Each row below holds a small network's activations on one input, seen along a few directions.
Each table varies a few parts of the input and shows all the possible inputs, shuffled.
Descriptions start from the smaller parts, as in this example, which fits no table here: one of 8 places around a ring, together with either a single point or one of 11 places along a line or (one of 2 separate values, together with one of 6 places along a line).
Shared parts are said once, and a part with two or three values counts as separate values.

A family of inputs:
x1: [-13 -35  -1  13  19  14  -6  10  -1  -6   1  -3]
x2: [-13   0  24   0  -3  -1 -26  11   7 -20  -4  17]
x3: [-12 -34   7  45  34  18  -7  13  -6  -6 -12   6]
x4: [  4  24   7 -29 -12 -21  10 -13   9  -5  17  12]
x5: [  8  28   5 -37 -15 -35  18 -24   2  14   3  15]
x6: [  6  -7 -20 -25   3 -16  43 -28  -9  22   4  -5]
x7: [  0  17  -8 -25  -3  -7  11 -22   6   4  15   6]
x8: [  3 -11 -18 -17   6  -4  34 -17  -1   5  19  -9]
x9: [-15  -7   8   6   8  12 -27   3   7  -9  -6  12]
x10: [ -8 -23   9  43  33   9 -20  10  -6 -14 -17   2]
x11: [  3  26 -17  15 -38  14  -9  31   5  11  -9 -10]
x12: [ 10  13  27 -20  -6  -2 -12  -1   4  -8   6  11]
x13: [  4  36  -1   7 -48   1  -7  40   7   1  -9  -5]
x14: [ 12 -10   5 -10  13   5  -3  -7  -5  -4   6 -15]
x15: [  4  21 -10 -32  -5 -20  19 -33  -2  22   0   9]
x16: [-13  -7  17  38  22  16 -28   6   5 -10 -20  20]
x17: [  5  -3 -26  26 -30  16  11  35  -5  14   0 -25]
x18: [-12   0  33  32  10   3 -26  13   4 -21 -18  25]
x19: [  9 -22   2  -8  13  14  11  -4  -5   4  10 -10]
x20: [  7   6  11 -15   4  12 -12  -9   3   1   4   5]
x21: [  5   0 -15 -19   5 -14  19 -20  -2  -2  16 -14]
x22: [-10 -23   1  11  18   5 -20   6  -2 -14  -3  -7]
x23: [  9   4 -17 -26   2 -26  28 -31 -10  15   1 -10]
x24: [  9   8 -24  23 -30   7  -3  32  -6   5  -6 -28]
The inputs of x8 and x4 match in every part but one. If x1 is changed in the same way as x8 into x4, which row does it become?
> x2
Describe the family of inputs behind these rows.
> one of 4 places along a line, together with either a single point or one of 5 places along a line
List by row number the other rows that have the place on the line of 4 in common with x14.
> x10, x21, x22, x23, x24
List by row number the other rows that have the place on the line of 4 in common with x16.
> x7, x9, x11, x15, x20

A family of inputs:
x25: [  9   2  -4 -23  -1  -5   6 -12  -2   1  11 -10]
x26: [  0   6   4   7 -12  15 -13  17   4   0  -1   1]
x27: [  5  10   8 -15  -3 -15   8 -10   0   0   3   6]
x28: [  1   7   8  13 -11   0  -8  18   1  -5  -7   1]
x29: [  5   0  -4   6  -9  10 -11  16  -1  -4   1 -15]
x30: [  3  -7 -16  -4   9  -8  23 -18  -8  15  -1  -6]
x31: [ -8  16   7  14 -12   0 -17  13   5  -3 -13  11]
x32: [ -3  19   6 -13  -3 -15   0 -16   5   2  -2  16]
x33: [  0  -7 -11 -16   1  -7  18 -10  -1   3  12  -6]
x34: [  0  -9 -16  25   1   8   7  10  -7  10 -10 -11]
x35: [  4   8   4 -22  -3   0   4 -12   4   4   8   6]
x36: [-14 -36  25  15  50   9 -19 -14  -1 -20  -4  16]
x37: [ -3  -8 -11  13  -7   9   2  18   0  -2   3 -10]
Describe the family of inputs behind these rows.
> either a single point or (one of 2 separate values, together with one of 6 places along a line)
Change only the place on the line of 6 in x26. List by row number the other rows that result.
> x28, x29, x31, x34, x37

A family of inputs:
x38: [ 26  34 -20 -48 -33  30  -7  -6   4  29  11 -11]
x39: [-17 -15  15   3 -15   8 -20  34  12 -34  11  -2]
x40: [-24  12 -26  26  -1  -9  11  -8   7   8 -12  16]
x41: [  0   6  31 -10  28 -30 -19 -25  -4  -5 -13  21]
x42: [ 18 -43 -10  -5  37  -9  42 -28 -17   2   7 -19]
x43: [  6 -27 -24  23  26   3   9  -1 -15  -7  -1 -33]
x44: [ 23  27  -3 -45 -28 -30  43 -25 -10  14  19  -7]
x45: [ -8 -14  10 -34   7  45 -28  -2  20 -10  31   6]
x46: [-15  -8   6  -4   2  -3 -11  10  13 -38  24  -1]
x47: [  1 -32 -15  29  11  14   1  23 -19  -2 -14 -34]
x48: [ 16  40 -19 -16 -38 -19  10   4   2   3   6 -23]
x49: [  9  12  39  39  -1   4 -36  22  -1 -12 -25  19]
x50: [ 10 -36 -18  -1  25  51  -8 -18  -7  22   6 -31]
x51: [ 17  29 -14 -37 -34 -33  18  -9  -5  16  14 -15]
x52: [-17   8 -13  50 -19  11   5  30   3  16 -17  21]
x53: [ 24  37  -6   7 -53  -1   5  43   4  12  -2 -21]
x54: [-20   7 -23  -4   4  39  -5 -22   9  35  -5  24]
x55: [-22   1 -20   4   5 -23  20 -19   6  20  -7  22]
x56: [-14 -19  11 -27   8 -17  -2  -1   8 -25  30   7]
x57: [ -1  17  25  14  20 -16 -29 -14   0 -19 -18  14]
x58: [  6   5  42 -19  37 -28   7 -39  -5  -7 -10  27]
x59: [  6  12  27 -18  28  33 -46 -26   6  10 -12  24]
x60: [ -7 -11  21  21 -16  15 -18  48  14 -30  19   2]
x61: [ -2   9  33  21   2  -3 -38   8  -3 -16 -33  15]
x62: [-26   5 -18  32 -18   3   3  16   3  11 -26  17]
x63: [ 10 -40 -20   2  30 -12  17 -13 -16   5   4 -25]
x64: [ 14  34 -11 -10 -53  -8   3  28   2   7  -9 -24]
x65: [  9 -28  -9  46  11  22   3  38 -18   3  -6 -31]
x66: [ -7 -21  22 -35  16 -14  24 -15   5 -27  33  14]
x67: [-16  -1 -10  -4  13 -21  46 -33   5  18  -4  28]
The inputs of x38 and x54 match in every part but one. If x51 is changed in the same way as x38 into x54, which row does it become?
> x55
Describe the family of inputs behind these rows.
> one of 5 separate values, together with either a single point or one of 5 places along a line
Change only the choice among 5 separate values in x46. List by row number the other rows that result.
> x40, x43, x48, x57
Change only the choice among 5 separate values in x53. List by row number the other rows that result.
> x49, x52, x60, x65

A family of inputs:
x68: [ -2  35   0  -6 -20 -17 -17  -1   6  -4  -8   5]
x69: [ -3   2  26 -12  31 -18 -17 -34  -2  -6 -13  23]
x70: [ -9 -22  -8  53  25  29  -9  13  -3   0 -14  -1]
x71: [  8  35 -15 -26 -43 -22  34  -3   1  29   0   7]
x72: [ -3  -6  24   4  11  28 -25  10  11 -19  13  12]
x73: [-13 -45  27  27  43  -2 -16   5  -7 -26  -9   7]
x74: [-17 -13 -24  48  -1  24 -17  28  -1   2 -17 -12]
x75: [  6  26  17  -1   6 -12  -8 -16   4  -6  -4  16]
x76: [ 13  44   7  -3 -35 -10 -12  11   1  11 -17   3]
x77: [ 14 -21 -11 -55  29 -18  34 -53 -11  11  22 -14]
x78: [ 16  11 -37 -49 -22 -18  34 -20  -3  14  28 -33]
x79: [-11   2   7  -1 -15  23 -33  25  14 -18   9   1]
x80: [ -9  -7   5 -35  23 -29  29 -49  -1  11   3  27]
x81: [  1  17  -4 -24  -2 -23  38 -30   4  12  12  20]
x82: [ 31  20 -31 -45 -37 -11  39  -8  -9  29  18 -34]
x83: [  4  -4   8  36 -23   6 -10  50  -5 -10 -14 -13]
x84: [ -1  -4 -18  51 -16  31 -12  39  -6  17 -26 -14]
x85: [-11 -13   1  33  -8  -1 -15  38   1 -25  -4 -11]
x86: [ -7  26 -21 -29 -28 -28  29 -15   7  14   9   9]
x87: [-12 -30  33  -7  36  22 -34  -8   5 -19   4  19]
x88: [ -4 -21  18  38  18   4  -7  23  -2 -26  -1  -1]
x89: [  5  11  14   2 -30  30 -28  37   9  -3   0  -1]
x90: [ 23   2 -20 -43   4 -12  43 -35  -6  12  30 -21]
x91: [-18 -46   2  42  51  23 -18  -5  -8   0 -22   7]
Describe the family of inputs behind these rows.
> one of 4 places along a line, together with one of 6 places along a line
Change only the place on the line of 4 in x68. List by row number the other rows that result.
> x69, x75, x76
Change only the place on the line of 6 in x78. List by row number the other rows that result.
> x68, x74, x79, x85, x86
